A small network was shown many inputs. Here are its activations along a few directions, one row for each input.
In each table, some parts of the input vary, and every possible input appears once, in random order.
A made-up example of a description, with smaller parts first: one of 2 separate values, together with either a single point or one of 9 places around a ring or (one of 4 places along a line, together with one of 5 places around a ring).
Shared parts are said once, and a part with two or three values counts as separate values.

Table:
x1: [ -7   8  14  -3   5  22  20  -8   3  -4  -7 -15  -3]
x2: [ 14 -14  -8   8  -2  -1 -10  -4   5   8  18   3   9]
x3: [-7 -7  4  3 -1  7 12  2  7  2 -5 -9 -3]
x4: [  9  -9 -10   4   0  -6 -16  -8   4   7  15   6  10]
x5: [ 10  -4 -19   1  -1 -11 -13  -7   0  10  19   8   7]
x6: [ 15 -25 -13  12 -10  -3  -7   8  11   6  12  -5  15]
x7: [ -1   3  16   5  -3  27  22  -3  -3  -4  -8 -23  -4]
x8: [  8  -7 -17  -2   9 -17 -22  -2  -1   6  12   6   5]
x9: [-10  21  13  -3   7  11   9 -15  -3  -6 -10 -11 -10]
x10: [ -2   7  12   3  -2  23  20  -8  -1  -7 -10 -22  -5]
x11: [ 11 -14  -6  10  -8   3   3   5   8   6  -1 -10  10]
x12: [ -1   7  -6  -8   4 -25 -12  -5  -2   8   7   6   3]
x13: [  7 -10  -5   8  -1   3   0   4  10   9   0  -4   9]
x14: [ -2  -3   9  -4   5   6   9  -3   4  -1  -6  -9 -10]
x15: [ 10  -3 -14 -11   7 -27 -21  -4   1   5  17   9   5]
x16: [ 15 -20   4   4  -3  13   4   9   6   8   0 -13   8]
x17: [-17  20   7  -9  14  -5   6  -6  -5  -5  -9  -7  -8]
x18: [ -6  -2   0  -3 -17  -2 -13  27 -13 -15  -8  43   6]
x19: [-11   2   4  -1   1  -5   3  -4   3  -1  -6  -3  -6]
x20: [ 16 -17 -12  10  -3   5  -6  -2   8   8  15   1  13]
x21: [-20  18  16  -6 -11  10   1  23 -15 -29 -19  31 -10]
x22: [-10  11  11   2   2   8  12  -3   3  -5 -10 -14 -10]
x23: [  0   3  -7   0   2 -11  -8   0   3  12   5   3   2]
x24: [ 21 -25 -12  15  -8   0  -3  13  11   7  12  -6  15]
x25: [  4 -13   8   4  -4  17  14   5   2   0  -8 -19  -7]
x26: [-11  10   2  -7  10  -4   3 -14 -12   1   0  -2  -6]
x27: [-10   9   7  -6 -14   9   3  15 -21 -24 -12  37  -7]
x28: [  4   7  -8  -5  10  -9  -5 -11  -8   7   5   4   7]
x29: [ 6 -8 -1  4  1 -3 -1  2  7  8  3 -1  6]
x30: [  3 -11 -10   0 -16  -9 -20  30  -7 -17   3  49  11]
x31: [-16  22   8  -5   7   0   6  -4   0  -1  -7  -8 -12]
x32: [  5  -2  -2  -2   4  -2 -10  -5   4   6  -2  -1   1]
x33: [  2  -9   8   2  -1  14  12   1   5  -2  -9 -17  -7]
x34: [ -8  17   4 -12   7 -14   2 -16 -10   0   3   1  -9]
x35: [-14  27   6 -11   8 -14   3 -10  -6  -6  -6  -6 -12]
x36: [ -7  12  -2  -1   4  -9   4  -3   1   3  -4  -2 -11]
What is each input in this table made of?
> one of 4 places along a line, together with either a single point or one of 8 places along a line
Changing only the place on the line of 4 turns x2 into x22. The same change can be made to x24. Which row results?
> x7
Start at x4 and move only the place on the line of 4, one step at a time. The first step leads to x32. Which rows follow, in order?
> x19, x9
Change only the place on the line of 4 in x26. List by row number the other rows that result.
> x8, x17, x28

Table:
x37: [-36  30  27 -26  29   7  23 -10   4 -14 -37 -52 -45]
x38: [-28  46  41 -24  27  40  30 -40 -12  -7 -22 -33 -25]
x39: [  0   8  -2  23 -18  -8  17  13  -2   2  -4   2   5]
x40: [ 8 -9 14  9 -8 44 13 -5 -1 -1  0 -4 12]
x41: [ -3   1 -16 -20  12 -23 -32  -2  -7   1  16  32   6]
x42: [ 12 -18 -14  -4  12 -21 -15   1  17   4   5 -20  -2]
x43: [  5 -20 -10  -3   9 -14 -10   9  14   3   4 -24  -2]
x44: [  1   7  -2  20 -20 -13  14   9  -1   7  -4   4   6]
x45: [  3 -26   0  10  -6   9   8  23  18 -12 -11 -20  -7]
x46: [  3 -22  -3   0   1  -1  -1  17  15  -1  -8 -23  -4]
x47: [ -2  -5   4  -5 -15  12  -3  27 -10 -25  -8  31   0]
x48: [ 11 -10   7   5  -3  31   9 -15  -2   6   4  -2  10]
x49: [ 18   0 -11  -7  12   4 -11 -34   1  18  28   0  17]
x50: [ 16  -4  -2  -2   9  13  -6 -30  -1  15  16  -1  13]
x51: [ 11 -17 -19  -7  11 -26 -17   1  16  10  11 -19  -3]
x52: [  4 -20  -6  -1   6  -7  -5  13  12   0  -3 -25  -3]
x53: [  0  11 -20  13  -1 -38  -7 -14   3  22  16   6   7]
x54: [  2  10 -12  16  -6 -29  -2  -8   1  17   6   5   7]
x55: [ -6  -3   0 -10  -5   3 -12  18 -11 -15  -5  29   4]
x56: [  5 -21  -3   4   1   2   3  19  15  -6 -10 -23  -9]
x57: [-42  49  32 -35  21  10  11 -12 -21 -31 -35   2 -42]
x58: [  9  -5   6   2   3  27   3 -18  -5   9   9  -5  14]
x59: [ -2  -3   2  -8  -7   6  -5  24 -12 -19  -6  31  -1]
x60: [ -8   4   3  26 -23   3  18  16   0   3 -11   1   3]
x61: [ 13 -15 -22  -9  14 -30 -20  -2  19   9  16 -18   0]
x62: [ -3   1 -12 -17   8 -19 -30   2  -9   0  13  32   4]
x63: [-44  59  30  -6  12  -2  35 -20 -12  -3 -34 -28 -35]
x64: [  5   1  -8 -18   3 -18 -24   5  -9  -6   9  35   4]
x65: [  1  -1  -6 -15  -2 -11 -19  10 -11 -10   6  31   2]
x66: [ 14  -1  -4  -4  12  10 -12 -30   0  19  25  -1  17]
x67: [  2  11 -15  16  -6 -33  -7 -10   3  20  13   6   6]
x68: [ -3   4   2  26 -26   0  22  16   2  -2  -8   5   5]
x69: [ -3  -7   7  -4 -16  14  -1  28  -7 -23  -9  34  -1]
x70: [ 13  -6   1   2   5  18  -1 -24  -3  10  17  -3  13]
x71: [  8 -12  13  12  -9  43  17  -7   1  -4   0  -1  10]
x72: [  4 -25   1   8  -7   8   6  23  17 -10 -12 -22 -10]
x73: [14 -6 11  4 -4 35 13 -8 -3  3  5 -2 10]
x74: [ -3   6  -4  22 -13 -17  10   2  -3  10   0   3   3]
x75: [ -1  -2  -1  -9  -3  -4 -17  12 -12 -16   0  31   1]
x76: [  1   8  -9  16 -12 -25   6   0  -2  14   8   4   6]
Changing only one part turns x53 into x61. The same change can be made to x68. Which row results?
> x45
Changing only one part turns x72 into x40. The same change can be made to x52. Which row results?
> x58
What is each input in this table made of?
> one of 4 separate values, together with either a single point or one of 9 places along a line
Which other rows agree with x69 in the choice among 4 separate values? List them by row number.
> x41, x47, x55, x57, x59, x62, x64, x65, x75

Table:
x77: [ 20 -11 -14  -9   8 -20 -26 -20  -5   9  20  14  12]
x78: [ 27 -27 -11   7 -23  12 -11  30   2 -18   0  33  12]
x79: [  3  -2 -14 -14   1 -18 -25  -3 -11   7  17  45   9]
x80: [ 20 -19 -16  16   1  12  -4 -26  10  27  29  -6  34]
x81: [  5  12  13   5  10  38  27 -40  10   8   7 -30  -7]
x82: [ -6  32  26  -6  -4  31  15 -11 -14 -14 -14  28  -5]
x83: [ 19 -32  -9  18 -18   8   0  30  -7  -3  12  20  16]
x84: [ 24 -15 -23  -1  15 -15 -17 -32   6  29  25 -11  11]
x85: [-15  35  16 -15   7  -2  11 -20 -28  -2 -11   8 -14]
x86: [-13  38  16 -25   5   0   9 -15 -21  -9 -17  22 -16]
x87: [-26  33   4 -16   9 -17   0  -1  -4 -17  -8  -8 -32]
x88: [ 12  -3 -12  10 -18   9 -16  -6 -11   4  21  33  30]
x89: [-14  21  24  -4   8  38   5 -14 -23  -9  -9   7  -4]
x90: [ 13  -8  -7   6  -5  11 -13   1  -8   2  20  49  22]
x91: [ -2 -11  18   5   3  40  29  -1  11   8 -13 -53  -5]
x92: [ 34 -42 -15  22  -7  12  10  10  20  21  20 -22  18]
x93: [-36  31   9 -26  18 -13  -9   8  -7 -15 -21   0 -24]
x94: [ -1  -7 -23  -6   9 -45 -25   3   7   6  17  -3  14]
x95: [  6  -8 -33   0  13 -40 -17  -8  21  25  21 -27  12]
x96: [ -6   8  24   0 -13  29  32  22 -10 -23 -26  11  -9]
x97: [ -6   5 -27 -13   1 -42 -30  17   1  -5   7  28   7]
x98: [-28  11  16  -6  -5  11   5  27  -1 -21 -39   2 -22]
x99: [-22  21   9 -17  21 -19   3  -9   6 -13  -5 -23 -26]
x100: [  8 -29 -16  15 -15 -21 -11  22  13   0  -1  -1  17]
x101: [-13   8  23   8  -7   0  19  12   9  -8 -29 -22 -17]
x102: [ -2 -25 -13  12 -12 -17 -15  38   6  -7  -4  34   4]
x103: [  0  -1  30   5 -11  27  31   9   1 -11 -17 -20  -5]
x104: [  4 -36 -22  22  -8 -16  -5  10  25  20   5 -24  17]
x105: [ 36 -35  -9  14 -20   9  -6  16  10  -5  10  -1  18]
x106: [-16  25   6  -5  20 -21  16 -20  14  18  -6 -50 -19]
x107: [ -2   3  16   3 -12  34  29  16  -8 -27 -14  -4 -18]
x108: [ -3  17  26  -7   9  37   8 -23  -7  -3  -6 -12   1]
x109: [ -1 -25 -14  20 -16 -19 -13  32   2   1   2  17   5]
x110: [ -5  -2 -21  -3   8 -42 -30  15  -2   7  18  17  -1]
x111: [  5   3 -21  -9  -6 -21 -25  -9 -18   7  17  29  17]
x112: [ -8  21  15 -23  13   5   6 -30  -5  -7  -2  -8 -19]
x113: [ -6  18   8 -18  27  11   9 -37  -2  20  -5 -40 -12]
x114: [ 26 -16  -4  10   0   9 -13 -11   3  12  28  19  25]
x115: [-24  13  20  11 -11   0  18  20  -7 -13 -32  -4 -21]
x116: [ -8  -4   5  13   7   9  31  -2  21   0 -17 -46 -24]
Changing only one part turns x100 into x102. The same change can be made to x94. Which row results?
> x97
What is each input in this table made of?
> one of 2 separate values, together with one of 4 places along a line, together with one of 5 places around a ring
Change only the place on the line of 4 in x85. List by row number the other rows that result.
> x86, x112, x113
Change only the choice among 2 separate values in x77. List by row number the other rows that result.
> x112
Change only the place on the ring of 5 in x92. List by row number the other rows that result.
> x80, x84, x95, x104
